A small network was shown many inputs. Here are its activations along a few directions, one row for each input.
Each table varies a few parts of the input and shows all the possible inputs, shuffled.
Descriptions start from the smaller parts, as in this example, which fits no table here: one of 6 places along a line, together with either a single point or one of 11 places around a ring or (one of 3 separate values, together with one of 8 places around a ring).
Shared parts are said once, and a part with two or three values counts as separate values.

Other details of the inputs shift rows strongly along two fixed directions, in all tables alike. That doesn't count.

A family of inputs:
r1: -59 -76 14 37 81 -57 -139 -131 3 147 15
r2: 221 -74 -373 -224 -18 190 -88 230 173 -375 484
r3: -3 -121 -10 80 123 15 -149 -74 -35 37 125
r4: 172 186 -216 -304 139 39 16 294 -63 -498 430
r5: 111 -86 -250 -286 -194 256 315 273 195 -412 301
r6: 87 -110 -219 228 228 -12 -273 -135 -153 -43 264
r7: 174 -32 -246 -237 -245 299 264 319 119 -405 252
r8: -291 -51 366 -35 -62 -155 176 -114 125 333 -494
r9: -145 -92 138 340 239 -158 -175 -226 -175 278 -191
r10: -31 22 106 12 -92 -6 -40 -42 4 177 -198
r11: 61 -28 15 -321 -324 208 280 204 190 -210 -51
r12: -74 -68 92 5 -44 -59 35 -140 36 150 -133
r13: 220 248 -393 -290 1 105 -36 248 32 -690 667
r14: 10 295 -185 -366 -130 23 216 244 144 -465 353
r15: -37 -94 69 386 251 -154 -377 -351 -256 352 -3
r16: 93 -14 -41 -252 -333 118 302 153 171 -207 -96
r17: -178 -77 232 -103 -195 -48 401 -65 115 57 -419
r18: -117 -68 117 324 226 -223 -274 -271 -137 372 -156
r19: -69 -65 63 474 331 -133 -374 -224 -275 282 -80
r20: -287 4 302 -27 -233 -131 408 -137 85 324 -570
r21: -219 37 325 8 -160 -170 184 -100 111 352 -587
r22: -92 -18 117 -276 -226 50 298 181 281 -65 -237
r23: 74 -33 -30 141 80 63 -218 25 -70 28 87
r24: -18 -29 139 -151 -247 94 232 64 98 -19 -221
r25: -105 -53 107 92 -45 21 120 -69 -63 142 -138
r26: -74 -103 93 387 341 -128 -431 -247 -217 336 25
r27: -25 257 -10 217 345 -193 -524 -209 -290 61 372
r28: -197 -66 223 39 -36 -194 121 -196 59 274 -371
r29: 170 -117 -236 30 126 107 -187 107 -2 -228 381
r30: -262 12 224 -125 -206 -69 447 108 225 129 -476
r31: -228 -22 169 -139 -233 -77 442 -39 174 145 -388
r32: -211 56 173 125 -68 -136 139 -61 18 322 -413
r33: 135 -68 -167 62 110 105 -214 110 3 -135 274
r34: 55 -23 -95 -46 -56 -6 24 93 121 -82 4
r35: -13 -3 -29 -380 -319 58 405 252 380 -212 -173
r36: 146 -125 -208 -274 -131 176 179 224 203 -404 278
r37: -168 -77 87 67 38 -42 119 -60 10 138 -117
r38: -6 -39 103 447 265 -100 -435 -201 -276 323 -47
r39: -195 284 230 101 155 -305 -178 -224 -164 176 -64
r40: -188 21 208 -230 -237 -88 314 60 279 136 -449
r41: -140 229 136 -39 256 -199 -46 28 -192 97 17
r42: 31 -3 13 -297 -261 153 253 259 248 -192 -87
r43: 122 -13 -107 -294 -340 216 401 312 205 -409 -53
r44: -125 -5 297 123 -94 -84 68 -99 -44 275 -432
r45: -338 317 401 -118 -39 -312 86 -176 17 240 -342
r46: -198 -53 89 282 181 -172 -108 -249 -125 361 -145
r47: -56 21 31 489 248 -100 -390 -240 -328 419 -54
r48: 29 -114 -3 115 108 44 -181 -111 -92 60 142
r49: -204 -2 192 120 -32 -197 142 -122 40 247 -487
r50: 138 -14 -163 -330 -380 194 428 250 210 -410 -40
r51: 152 -20 -274 15 13 199 -51 240 6 -239 325
r52: 96 266 42 -469 -147 -27 462 187 290 -268 -5
r53: -30 220 112 -423 -32 -98 259 242 81 -239 -7
r54: 425 -89 -447 -182 -128 385 -64 329 36 -607 635
r55: 459 216 -455 -275 191 205 -151 258 57 -564 847
r56: -3 -104 45 -103 -114 49 162 9 87 -74 -34
r57: 29 -87 -88 333 324 -102 -475 -206 -182 220 193
r58: 34 -76 -6 -191 -251 130 354 111 115 -242 -100
r59: 171 -72 -151 238 106 131 -240 -36 -242 -99 218
r60: 495 -63 -575 -287 -106 492 -159 468 103 -724 834
r61: 126 258 -108 82 329 -72 -164 -65 -131 15 335
r62: 56 2 -43 96 -59 21 4 -6 -60 -11 -110
r63: -37 -38 80 504 295 -106 -401 -226 -328 301 -97
r64: 128 -20 -144 363 304 -1 -612 -143 -258 197 280
r65: -341 5 269 -62 -160 -200 418 -59 194 299 -571
r66: 119 -87 -179 69 123 78 -297 -85 -82 -16 338
r67: -162 -41 61 -226 -198 24 453 181 262 -80 -218
r68: 326 -120 -362 90 167 286 -449 64 -174 -272 705
r69: -36 17 81 -140 -239 -31 248 98 187 -3 -296
r70: -16 286 179 -374 -64 -84 333 55 219 -22 -127
r71: 111 -104 -198 225 181 21 -250 -153 -178 -36 254
r72: 71 -54 -43 -257 -297 95 301 107 186 -202 -47
r73: -165 35 196 -79 -243 -109 372 16 157 105 -558
r74: 56 -82 18 -241 -277 133 312 131 162 -214 -50
r75: 113 -118 -128 75 140 128 -280 -46 -99 -53 350
r76: 281 -62 -304 394 347 131 -757 -162 -385 63 581
r77: -24 -69 93 413 245 -113 -442 -362 -309 400 -9
r78: -4 -122 -56 148 145 0 -92 -90 -94 -26 85
r79: -209 230 348 -154 143 -268 57 -20 -92 184 -250
r80: 41 -76 23 -277 -279 158 301 139 184 -200 -36
r81: 105 -41 -14 385 246 39 -498 -142 -300 199 163
r82: 19 0 63 212 27 -60 -177 -121 -129 205 -135
r83: 17 -19 -180 423 338 -65 -443 -119 -235 208 227
r84: 154 -66 -169 17 27 128 -226 -31 -69 -65 298
r85: -187 39 327 -68 -255 -113 270 -69 121 289 -593
r86: -76 -96 56 362 306 -167 -416 -331 -214 366 18
r87: -110 -104 121 112 136 -52 -165 -156 -59 210 -33
r88: -274 41 358 84 -161 -99 289 -64 11 366 -600
r89: 94 -85 -113 429 266 -32 -421 -275 -347 150 176
r90: -120 9 230 -163 -312 -30 322 -26 140 137 -453
r91: 77 -68 -220 -93 -42 46 107 113 122 -254 115
r92: 303 -37 -463 190 147 233 -364 83 -213 -229 622
r93: -271 251 416 -320 4 -255 237 44 30 166 -390
r94: 106 247 -19 -36 203 -100 23 -54 -50 -76 126
r95: 209 -55 -266 -425 -281 247 331 444 359 -574 234
Each input here is: one of 5 places along a line, together with either one of 3 separate values or (one of 2 separate values, together with one of 8 places around a ring).
- The inputs of r33 and r19 match in every part but the place on the line of 5. If r90 is changed in the same way as r33 into r19, which row does it become? => r50
- The inputs of r23 and r38 match in every part but the place on the line of 5. If r3 is changed in the same way as r23 into r38, which row does it become? => r36
- The inputs of r14 and r13 match in every part but the place on the line of 5. If r5 is changed in the same way as r14 into r13, which row does it become? => r17
- Which other rows does r73 become when the place on the line of 5 takes its other values? List them by row number. => r21, r32, r64, r69
- Which other rows does r78 become when the choice among 2 separate values takes its other values? List them by row number. => r6

A family of inputs:
r96: 60 -157 -77 136 99 -71 -512 -263 -21 267 96
r97: 101 318 86 -450 -223 82 61 221 197 -257 141
r98: -80 -58 161 19 256 -72 -489 0 -161 243 149
r99: 104 85 105 359 195 34 -374 -441 -446 163 181
r100: 167 -299 -200 -600 -324 389 320 363 325 -535 392
r101: -241 65 -250 562 350 -280 -332 -173 -292 41 76
r102: -140 205 173 -154 8 -321 410 -105 321 318 -391
r103: -128 146 345 108 -49 -94 154 123 -114 221 -601
r104: -4 -393 48 395 236 58 -385 -160 -132 251 -36
r105: -192 198 205 48 -243 -92 147 179 164 271 -540
r106: -249 -178 133 -17 -251 6 132 -13 305 335 -531
r107: -124 -182 -301 407 288 -118 -100 -239 -62 240 83
r108: 35 -196 54 -277 -294 219 372 147 63 -285 163
r109: 294 234 -275 -546 -409 158 185 479 349 -531 253
r110: 19 229 233 -71 -289 -123 367 -130 -25 142 -561
r111: -107 -278 -131 335 439 -126 -104 -154 -101 137 91
r112: 33 -299 -72 -267 -129 214 78 312 334 -211 -7
r113: -57 61 280 40 -107 11 368 97 -93 96 -612
r114: -195 280 348 -154 184 -275 268 -226 220 349 -251
r115: 373 269 -306 -491 -427 186 307 428 198 -585 210
r116: -22 -52 -87 407 200 -62 -598 -24 -94 339 48
r117: -197 1 -147 -171 -28 -102 400 342 157 -566 -29
r118: -380 -144 250 -233 37 -217 526 -128 135 198 -305
r119: -150 -7 422 -120 -336 -35 354 -292 87 134 -311
r120: 203 -262 -288 -80 277 249 -579 99 -114 -169 726
r121: -10 99 -210 383 391 -117 -143 -38 24 326 101
r122: -46 306 407 -180 -214 -45 353 -174 -59 120 -462
r123: 3 96 152 18 194 -97 -574 -192 -73 207 196
r124: -56 50 225 90 -283 -107 272 -288 -87 213 -494
r125: 48 -312 48 580 234 48 -349 -206 -332 179 76
r126: 91 169 -389 174 469 -101 -528 -134 -306 -488 860
r127: 176 155 -127 -607 -235 264 184 589 199 -521 363
r128: 80 -67 -173 532 52 129 -206 -194 -334 143 -29
r129: 99 104 103 215 263 52 -235 -101 -506 135 90
r130: -33 -12 -136 -446 -68 1 422 -63 314 -303 252
r131: 29 -148 105 110 105 34 -391 -393 -84 207 181
r132: 54 20 -6 109 106 -168 -539 -130 -32 241 67
r133: 215 14 -355 -440 20 214 513 618 498 -552 341
r134: -289 -67 121 -95 -90 -351 446 -334 221 289 -441
r135: 350 122 -454 -278 -395 407 452 483 167 -606 140
r136: -254 -28 424 -275 -169 -102 48 -267 236 324 -395
r137: -207 -172 197 226 -365 4 364 -155 78 279 -546
r138: -121 -115 279 81 -203 54 423 6 -45 63 -600
r139: 290 -69 -273 -382 -236 432 307 340 -36 -648 479
r140: -384 179 149 -81 -128 -462 378 -158 96 -33 -458
r141: 338 30 -325 273 357 185 -675 330 -232 -230 603
r142: 407 308 -244 8 175 181 -480 68 -301 -325 688
r143: 47 183 135 173 245 -18 -335 4 -457 158 114
r144: 162 81 -264 -465 154 150 315 417 274 -390 546
r145: -82 -95 249 -11 -416 -113 366 -245 109 168 -413
r146: 80 187 -99 517 178 -21 -416 -23 -366 259 -36
r147: 10 32 -371 64 421 -48 -315 125 -303 -532 768
r148: 97 -234 -61 227 29 -41 -378 -339 -60 235 85
r149: -205 -263 120 49 -330 62 268 -82 269 282 -534
r150: -7 -138 68 245 278 -46 -520 90 -75 191 26
- Describe the family of inputs behind these rows. => one of 5 places around a ring, together with either one of 3 separate values or one of 8 places around a ring
- The inputs of r108 and r145 match in every part but the place on the ring of 5. If r98 is changed in the same way as r108 into r145, which row does it become? => r132
- List by row number the other rows that have the place on the ring of 5 in common with r142. => r97, r99, r114, r119, r122, r123, r126, r130, r131, r136
- Which other rows does r112 become when the place on the ring of 8 takes its other values? List them by row number. => r103, r104, r113, r125, r138, r141, r150
- Which other rows does r118 become when the place on the ring of 5 takes its other values? List them by row number. => r107, r111, r130, r134

A family of inputs:
r151: -196 -194 285 611 121 -154 -131 -458 -283 594 -547
r152: -336 201 449 289 458 -442 -274 -340 -213 654 -359
r153: -312 189 307 -491 -176 -286 742 21 377 -39 -465
r154: 95 334 201 -320 -310 70 141 74 0 -126 -120
r155: -16 261 151 -867 -386 -2 580 241 489 -354 -60
r156: 85 74 45 -422 -543 266 618 455 304 -343 -301
r157: 19 -340 -158 -68 -276 152 350 50 247 -164 -123
r158: -188 336 292 -305 -403 -105 627 184 183 -22 -633
r159: 204 148 -169 210 595 -100 -792 -165 -351 54 723
r160: 269 172 -367 -342 -175 257 277 317 5 -731 500
r161: 157 -66 -437 -50 241 49 -174 123 111 -366 694
r162: -101 -189 -98 -537 -425 131 628 379 573 -358 -187
r163: -40 319 88 -683 -333 26 632 456 376 -400 -155
r164: -91 -235 -116 -179 -145 32 348 31 314 -160 -15
r165: -278 302 351 -134 21 -304 219 -1 7 179 -468
r166: -142 -131 287 122 -244 54 239 -7 66 325 -645
r167: -269 281 325 -445 -244 -243 714 63 252 -82 -509
r168: 351 -210 -457 146 -9 371 -232 258 -60 -361 405
r169: -453 -77 356 365 408 -414 -129 -563 -178 603 -278
r170: -45 -324 -47 366 66 28 -226 -118 -69 251 -182
r171: 378 -6 -437 148 -9 263 -160 213 -158 -414 510
r172: -141 17 -72 -263 -35 -63 275 138 330 -108 -4
r173: -31 242 137 273 172 -123 -252 -49 -311 142 -144
r174: 96 -166 -7 -421 -595 331 575 399 365 -302 -289
r175: -320 -190 430 367 179 -269 -334 -472 -131 745 -429
r176: 21 226 38 -166 -179 -4 352 112 17 -267 -125
r177: 202 -249 -519 51 120 164 -187 118 98 -329 635
r178: 301 -316 -578 151 3 318 -230 173 43 -286 485
r179: 396 -187 -237 474 185 286 -800 -232 -407 101 498
r180: 204 -240 -425 5 137 242 -279 204 104 -271 578
r181: 202 175 -360 -142 237 58 -102 91 -161 -487 701
r182: 98 83 246 232 -87 50 -275 -237 -284 296 -180
r183: -330 2 358 -469 -255 -156 533 114 443 82 -469
r184: -153 64 530 476 38 -174 -286 -383 -401 700 -587
r185: -183 -271 418 408 -30 -115 -308 -533 -158 734 -543
r186: -250 -217 301 586 117 -141 -93 -510 -339 612 -518
r187: -232 -127 342 -493 -499 -8 522 -30 484 107 -513
r188: -121 -232 86 220 165 -74 -289 -168 -45 329 -35
r189: 158 -101 -420 -72 266 68 -146 64 107 -403 696
r190: 22 -14 -2 -86 -265 128 387 53 -19 -196 -136
r191: -302 25 393 -522 -310 -147 524 58 458 87 -456
r192: -267 321 546 240 298 -419 -336 -399 -357 638 -392
r193: -316 245 282 -151 67 -346 300 -76 145 270 -415
r194: 64 -169 151 316 -47 100 -268 -183 -207 334 -203
r195: 335 245 -309 -352 -185 312 124 518 76 -650 431
r196: -406 -26 359 375 409 -408 -287 -366 -123 619 -377
r197: 219 -435 -457 598 391 169 -630 -292 -379 17 621
r198: -229 266 524 418 202 -304 -318 -315 -444 620 -507
r199: 318 -225 -430 670 341 178 -667 -141 -417 24 528
r200: 195 135 -368 -166 307 18 -231 233 15 -407 641
r201: -25 244 104 319 152 -181 -165 -138 -318 154 -93
r202: 174 -32 -176 244 495 -19 -838 -289 -240 99 718
r203: -140 105 244 119 -229 -55 271 -12 -26 251 -596
r204: -147 -244 -108 -555 -438 125 792 193 522 -385 -87
r205: 253 237 -388 -90 219 15 -169 194 -109 -455 664
r206: 156 118 -318 374 680 -185 -671 -178 -357 4 738
r207: 66 296 187 -276 -271 56 172 164 -7 -136 -133
r208: 193 -192 -543 -315 -161 287 175 370 367 -523 493
r209: -77 180 118 -408 0 -121 213 168 194 -110 7
r210: 332 325 -230 -623 -166 196 46 316 143 -616 571
r211: -269 340 294 -113 0 -305 261 -32 21 219 -441
r212: 361 -157 -528 -169 -301 458 187 426 206 -554 349
r213: -201 -294 132 129 -250 -61 320 -119 177 270 -540
r214: 327 -12 -320 562 360 160 -722 -12 -490 -39 479
r215: 105 58 -287 327 701 -145 -613 -288 -412 -24 780
r216: -144 30 289 114 -214 -81 361 -120 -39 178 -578
r217: 323 -371 -433 72 -26 352 -302 184 9 -271 498
r218: 29 -299 -96 -90 -273 219 217 192 258 -67 -167
r219: 367 -335 -412 -318 -365 459 70 338 280 -513 426
r220: -258 304 449 -173 -13 -285 176 -38 -25 265 -449
r221: -183 42 485 520 102 -184 -284 -321 -411 688 -588
r222: 115 -72 -269 374 623 -19 -768 -101 -234 79 675
- The inputs of r170 and r178 match in every part but one. If r162 is changed in the same way as r170 into r178, which row does it become? => r208
- The inputs of r187 and r177 match in every part but one. If r210 is changed in the same way as r187 into r177, which row does it become? => r205
- Describe the family of inputs behind these rows. => one of 8 places around a ring, together with one of 9 places along a line
- Which other rows does r166 become when the place on the ring of 8 takes its other values? List them by row number. => r152, r156, r163, r180, r195, r218, r222
- Which other rows does r152 become when the place on the line of 9 takes its other values? List them by row number. => r153, r155, r159, r193, r200, r206, r209, r215
- Start at r190 and move only the place on the line of 9, one step at a time. The first step leads to r216. Which rows follow, in order? => r171, r203, r214, r156, r221, r184, r182
